These are the activations of a small neural network, seen along a few directions. Each row is one input.
In each table, some parts of the input vary, and every possible input appears once, in random order.
A made-up example of a description, with smaller parts first: one of 4 places along a line, together with either a single point or one of 9 places along a line or (one of 3 separate values, together with one of 5 places around a ring).
Shared parts are said once, and a part with two or three values counts as separate values.
In the rows, 128 means zero.

Other details of the inputs shift rows strongly along three fixed directions, in all tables alike. That doesn't count.
To show where, the next rows are all for the same input, with only those details redrawn:
[123 125 123 164  89 169 179 138 161 115 163 153]
[111 145  92 142 106 134 156 162 148 142 147 132]
[102 144 127 124 140  47 121 124  62 114  87 142]
[101 160  63 130 108 106 143 187 142 169 148 125]
[ 94 163  78 111 138  50 114 168  89 155 102 119]
[119 107 194 170 109  83 162  66  56  56 110 200]
[116 134 116 150 104 135 161 142 137 122 143 146]
[121 124 129 168  86 154 180 132 146 111 163 165]

Table:
R1: [111 130  99 146 101 137 142 136 132 136 136 129]
R2: [108 119 124 171 127 144 127 137 128 138 145 151]
R3: [164 129 135  89 167 215 109 176 170 128  97  56]
R4: [127 117 130 102 179 204  84 130 172 140 104 102]
R5: [156 109 103  87 149 171  87 107 169 115 112  79]
R6: [109 143 139 123 132  57 107 102  50 135 113 125]
R7: [113 114 101 144 126 160 126 173 137 159 178 140]
R8: [122 142 109 144 123 128 157 127 136 156 133 138]
R9: [129 125 143 103 167  93  72  94 124 137  50  46]
R10: [145 122 102 116 113 113 126 131 141 118 165 154]
R11: [120 119 125  68 180 118  82 116  87 114  55  60]
R12: [188  90 170 115 154 222 133  53 190  85 124 113]
R13: [153 124 112 122 114 102 139 126 135 122 172 173]
R14: [131 125 125 119 123 137 164 151 126 130 153 141]
R15: [126 153 151  86 192 105  95  99 101 132  69  59]
R16: [112 138 161 138 118  79 139 112  75  98 138 147]
R17: [110 125 143 171 116 143 126 137 125 135 184 146]
R18: [109 153  63  98 112 124 131 186 156 175 158 145]
R19: [116 136 144 131 140  27 111 102  92 149  97 123]
R20: [126 102 205 164 112  59 135  67  84  67 107 160]
R21: [177 103 211 157 127 212 126 106 196  84 105  87]
R22: [112 117 122 173 111 127 114 153 172 163 167 121]
R23: [126 156 157  84 189 105  98 116 103 114  69  59]
R24: [124 145 116 134 119  95 131 155 166 159 136 101]
R25: [135 168  99 131 109 149 125 210 159 173 173 102]
R26: [164  77 159 166  79 139 154  51 113  85 179 212]
R27: [141  85 155 165  79 175 183  93 114 107 177 183]
R28: [103 159  64 131 108 112 145 187 145 166 148 123]
R29: [158 104 190 109 152 214 147  78 167  77  99 137]
R30: [114 128 118 100 136  66  99 100  60 143  94 165]
R31: [145 113 208 174 114  94 143  93  54  68 102 197]
R32: [146 136 132 121 116 149 125 164 137 139 140 167]
R33: [124 117 122 173  81 149 169 109 127 134 158 166]
R34: [105 144  55 103 103 117 118 172 138 180 154 146]
R35: [187 128 126  93 157 197  86 150 190 120 117  82]
R36: [ 96 152 110 114 125  56 101 135  69 141 125 110]
R37: [165  75 179 139 164 206  93  67 162  73 131 132]
R38: [114 141  67 106 113 144 149 199 154 165 170 111]
R39: [139 141 128 109 165 191 136 134 180 125  85  68]
R40: [120 116 128 162  81 115 137 122 156 135 155 124]
R41: [130 140 133  61 198 116  86  98 109 142  50  98]
R42: [114 136 114 100 150  57 128 129  59 154 114 142]
Q: The inputs of R35 and R31 match in every part but one. If R13 is changed in the same way as R35 into R31, which row does it become?
A: R39
Q: The inputs of R38 and R10 match in every part but one. If R11 is changed in the same way as R38 into R10, which row does it become?
A: R5
Q: What do these inputs look like to the network?
A: one of 6 places along a line, together with either one of 2 separate values or one of 5 places around a ring
Q: Which other rows does R7 become when the place on the line of 6 takes its other values? List them by row number.
A: R2, R4, R17, R22, R37
Q: Which other rows agree with R4 in the place on the line of 6? List them by row number.
A: R18, R29, R30, R32, R34, R41

Table:
R43: [150 118 130 106 152 171 113 115 158 121 119 105]
R44: [123 123 128 121 136 118 122 124 107 123 108 139]
R45: [129 130 151 132 143 161 133 123 159 112 111  95]
R46: [133 132 134 117 134 145 133 122 133 116 117  97]
R47: [131 124 129 128 130 135 114 107 143 121 115 106]
R48: [141 119 133 104 142 140 117 112 132 121 123 130]
R49: [124 122 140 132 126 102 119 113 111 130 121 115]
R50: [133 124 144 128 135 159 128 118 155 108 117  89]
R51: [109 131 125 132 117  46 109 114  79 128 117 150]
R52: [126 121 142 126 146 173 124 126 147 110 115 101]
R53: [131  95 194 175  93 138 179  77  78  66 157 211]
R54: [141 117 135 111 142 137 116 116 134 119 122 127]
R55: [136 123 133 121 129 133 127 115 136 118 108 113]
R56: [148  78 204 184  84 116 170  64  89  60 170 233]
R57: [121 142 132 125 150 129 122 132 138 127 108  94]
R58: [137 126 144 116 133 164 137 121 148 109 114  91]
R59: [135 132 149 124 141 170 144 121 150 114 112 100]
R60: [114 144  88 147 100 121 139 156 158 166 163 140]
R61: [115 129 116 119 143 115 101 123 113 134 109 124]
R62: [141 122 130  98 143 143 118 108 130 123 124 133]
R63: [114 140 101 149 100 118 145 162 151 174 169 133]
R64: [125 132 135 126 134 104 130 122 117 126 103 133]
R65: [136 128 137 118 130 138 133 124 129 113 109 113]
R66: [129 134 130 126 138 116 129 121 124 129 105 126]
R67: [147 130 159 128 136 138 102 140 132 118 121 120]
R68: [109 142 111 114 140  65 115 141  59 134 106 154]
R69: [125 143  76 133  98 122 142 163 152 165 161 130]
R70: [126 118 136 129 143 149 116 117 126 132 120 111]
R71: [111 136 120 129 129  44 106 121  72 147 120 129]
R72: [129 126 135 117 140 150 130 131 121 115 107 125]
R73: [117 119 139 131 137 115 115 120 103 133 119 128]
R74: [124 148  81 129 101 126 146 169 144 159 159 128]
R75: [136 122 151 137 142 166 130 110 157 128 116  95]
R76: [110 133  86 138 102 130 130 160 147 161 163 146]
R77: [120 127 133 129 145 142 120 126 122 116 118 115]
R78: [119 138 144 123 135 108 138 129 109 121 111 125]
R79: [131 134 142 121 138 138 137 129 132 118 102 118]
R80: [117 129 136 118 137 119 129 132  97 118 115 131]
R81: [148 124 120  95 156 169 110 116 155 129 117 103]
R82: [156  91 148 186  66 196 188 114 176 105 218 201]
R83: [132 138 135 120 143 140 134 128 132 122 101 114]
R84: [130 134  78 136 107 119 130 176 156 166 178 140]
R85: [120 140 105  96 142  52 103 118  65 143 124 164]
R86: [147 139 144 121 146 137  92 146 134 130 117 107]
R87: [130 128  90 138 103 120 134 174 156 159 177 145]
R88: [112 141  94 144 100 119 138 158 159 164 159 139]
R89: [121 137  78 132 108 145 141 166 149 163 159 142]
R90: [108 142 123 132 127  44 115 124  71 125 121 137]
Q: What do these inputs look like to the network?
A: one of 2 separate values, together with either a single point or one of 5 places along a line or (one of 3 separate values, together with one of 6 places around a ring)
Q: The inputs of R68 and R72 match in every part but the choice among 2 separate values. If R77 is changed in the same way as R68 into R72, which row does it become?
A: R52
Q: Which other rows does R78 become when the choice among 2 separate values takes its other values? List them by row number.
A: R59
Q: Which other rows does R44 become when the choice among 3 separate values takes its other values? List them by row number.
A: R55, R64
Q: Which other rows does R60 become when the place on the ring of 6 takes its other values? List them by row number.
A: R57, R59, R66, R75, R83
